A small network was shown many inputs. Here are its activations along a few directions, one row for each input.
Each table varies a few parts of the input and shows all the possible inputs, shuffled.
A made-up example of a description, with smaller parts first: one of 3 separate values, together with either a single point or one of 11 places around a ring or (one of 4 places along a line, together with one of 5 places around a ring).
Shared parts are said once, and a part with two or three values counts as separate values.
In the rows, zero is written as 128.

Other details of the inputs shift rows strongly along three fixed directions, in all tables alike. That doesn't count.
These rows show it; all are for the same input, with only those details redrawn:
[139 106 159 107  92 183 103 155 176  97  61 221 183 111]
[128 116 161 133 138 104 139 121 116 160 155 108 137 101]
[140 139 124 150 157 128 145 101 143  71 167  52  69 159]
[152 131 122 126 111 208 110 134 206   4  73 162 110 169]
[139 106 158 107  92 183 103 155 176  98  61 220 183 111]
[155 137 228 147 104 168 142 129 188 101 103 180 116  51]
[111  84  90  93 126 117 100 148 101 160 114 149 207 161]

Table:
x1: [ 99 147  47 107 165 156 115 114 126  83 126 115 127 230]
x2: [168 141 139 152 123  91 134 119  99 177 132 115 122 101]
x3: [111  84  88  89 124 122 102 143  96 160 117 153 203 161]
x4: [129 108  63  98 159 136 103 159 108  52 112  81 136 207]
x5: [119 131 154 132 144 117 136 111  96 152 173 128 136  96]
x6: [130 154 119 144 169 136 168  95 147  92 149  60  56 171]
x7: [135 157 117 144 169 125 175 111 160  89 149  52  68 169]
x8: [152 154 149 150 116 102 133 138 103 187 137 109 120 113]
x9: [161 149  94 149 128 103 124  86 143  77 158  58  46 139]
x10: [108 147 152 132 158 119 156 109 105 173 151 132 127 108]
x11: [128 116 161 133 138 104 139 121 115 160 156 108 137 101]
x12: [ 97 138  25 146 110 124 107 148 112  79 115 116  97 223]
x13: [127 120 157 127 136 113 143 112 104 156 167 120 134  99]
x14: [133 118 158 129 137  98 146 131 123 157 158 104 143  99]
x15: [116 144 137 155 104 112 138 160 100 187 157 124  97 105]
x16: [118 132 158 131 152 107 161 119 125 180 134 112 129 114]
x17: [129 122 127 132 107  74 115 109 119 166 149 123 100  77]
x18: [122 124  69 117 103 122 101 182  84 186 107 160 180 169]
x19: [102  97  91  81 120 126  99 138  84 154 128 162 203 162]
x20: [162 138 140 141 119  82 119 104 108 173 131 112 120  93]
x21: [114 121 125 149 108  80 118 121 116 164 159 134  96  80]
x22: [113 156  90 175 121 110 135 111 130  76 167  79  24 147]
x23: [ 91  74  50  95 107 132  83 142 112 154  96 105 215  99]
x24: [142 160 225 143 110 181 132 116 173  95 126 200 116  48]
x25: [135 165 228 134 113 179 161 117 179 117  95 197 103  64]
x26: [ 98 104  84  86 138 127 124 138  99 177 103 164 195 172]
x27: [146 146 128 111 140 206 131 164 192   8  39 156 103 169]
Question: What do these inputs look like to the network?
Answer: either a single point or one of 10 places around a ring or (one of 2 separate values, together with one of 8 places along a line)
Question: Which of the alternatives is x5?
Answer: one of 2 separate values, together with one of 8 places along a line
Question: Change only the choice among 2 separate values in x25. List by row number the other rows that result.
Answer: x19

Table:
x28: [137 138 171 132 141 169 139 133 149  88  89 152 139 110]
x29: [139 115 151 139 101 155 115 130 156  81 118 162 121  97]
x30: [135 122 175 139 118  70 140 137  62 241 172 109 145  61]
x31: [141 125 178 139 122  64 139 136  80 241 167  95 158  58]
x32: [132 169 117 160 133 115 140 124 116 111 162  76  66 163]
x33: [129 122 231 127 124 116 152 149 101 227 103 206 210  28]
x34: [108 150 103 151 149 125 149 121 127 109 158  71  62 142]
x35: [142 133 169 134 124 171 142 136 178 112 118 168 121 132]
x36: [153 141 165 141 126 170 146 138 163 107 112 170 128 130]
x37: [133 134 142 132 113 165 129 145 170 100  96 147 117  90]
x38: [101 161 104 154 148 120 153 122 130 109 158  74  65 145]
x39: [129 128 171 112 116 170 147 121 174  98 113 158 128 120]
x40: [143 116 153 138 104 151 110 131 164  80 116 155 127  95]
x41: [109  92  76  81 127 142 112 144 126 148 110 165 201 199]
x42: [123  96  52  95 113 125  88 129 125 148  83 145 206 171]
x43: [160 130 157 121 120 137 127 133 176  96  88 149 124 106]
x44: [116  95  27  93 158  78 109 129  71 139 142  75 145 218]
x45: [ 96 113  54 101 107 126  93 133 112 154  84 180 191 185]
x46: [149 149 169 147 135 167 147 136 158 100  99 166 134 126]
x47: [135 163 116 131 170 131 113  87 121  99 180  83  81 147]
x48: [147 154 148 110 119 167 130 104 146  89 133 178 124 100]
x49: [124 115 180 126 139  49 151 127  72 235 165 125 135  61]
x50: [158 129 157 121 119 139 124 134 167  96  90 157 115 106]
x51: [122 138 140 134 109 167 134 148 159 101 100 161 107  97]
x52: [108  86  30 110 148  80  95 125  86 128 167  56 169 199]
x53: [133 145 103 153 139 117 141  88 125 109 156  74  68 146]
x54: [114 134 138 124 166 134 151 102 135  97 170  57  89 155]
x55: [ 89  97  63 105 107 121  85 152 106 128 112 175 192 181]
x56: [134 149 157 130 116 136 133 137 162 103  92 179 105 121]
x57: [104 103  53 100 110 129  91 131 108 153  88 172 185 183]
x58: [123 136 137 132 174 132 151 107 115  88 152  51  93 146]
x59: [123 133 179 145 120  67 142 139  63 247 173 119 137  70]
x60: [134 102  62  95 105 132  81 167 102 142  94 147 193 181]
x61: [119 132 116 159 140 111 131 107 122  89 179  79  72 146]
x62: [126 143 104 146 151 121 147 119 144 104 153  46  84 130]
x63: [151 134 143 136 105 155 120 111 170 106  92 154 122 100]
x64: [129 128 176 142 118  68 142 140  60 242 174 116 140  64]
x65: [142 138 158 128 117 140 130 136 160 103  92 176 103 117]
x66: [117 132 138 128 170 132 150 105 127  91 161  51  95 149]
x67: [128 133 140 133 109 168 133 144 161 100  98 154 111  92]
x68: [117  94  56  95 107 131  90 130 107 151  87 164 194 167]
x69: [125 128 114 155 137 112 132 108 119  85 180  76  74 140]
Question: What do these inputs look like to the network?
Answer: either one of 2 separate values or one of 10 places around a ring or (one of 5 separate values, together with one of 6 places along a line)
Question: Change only the place on the line of 6 in x60. List by row number the other rows that result.
Answer: x30, x31, x32, x59, x64
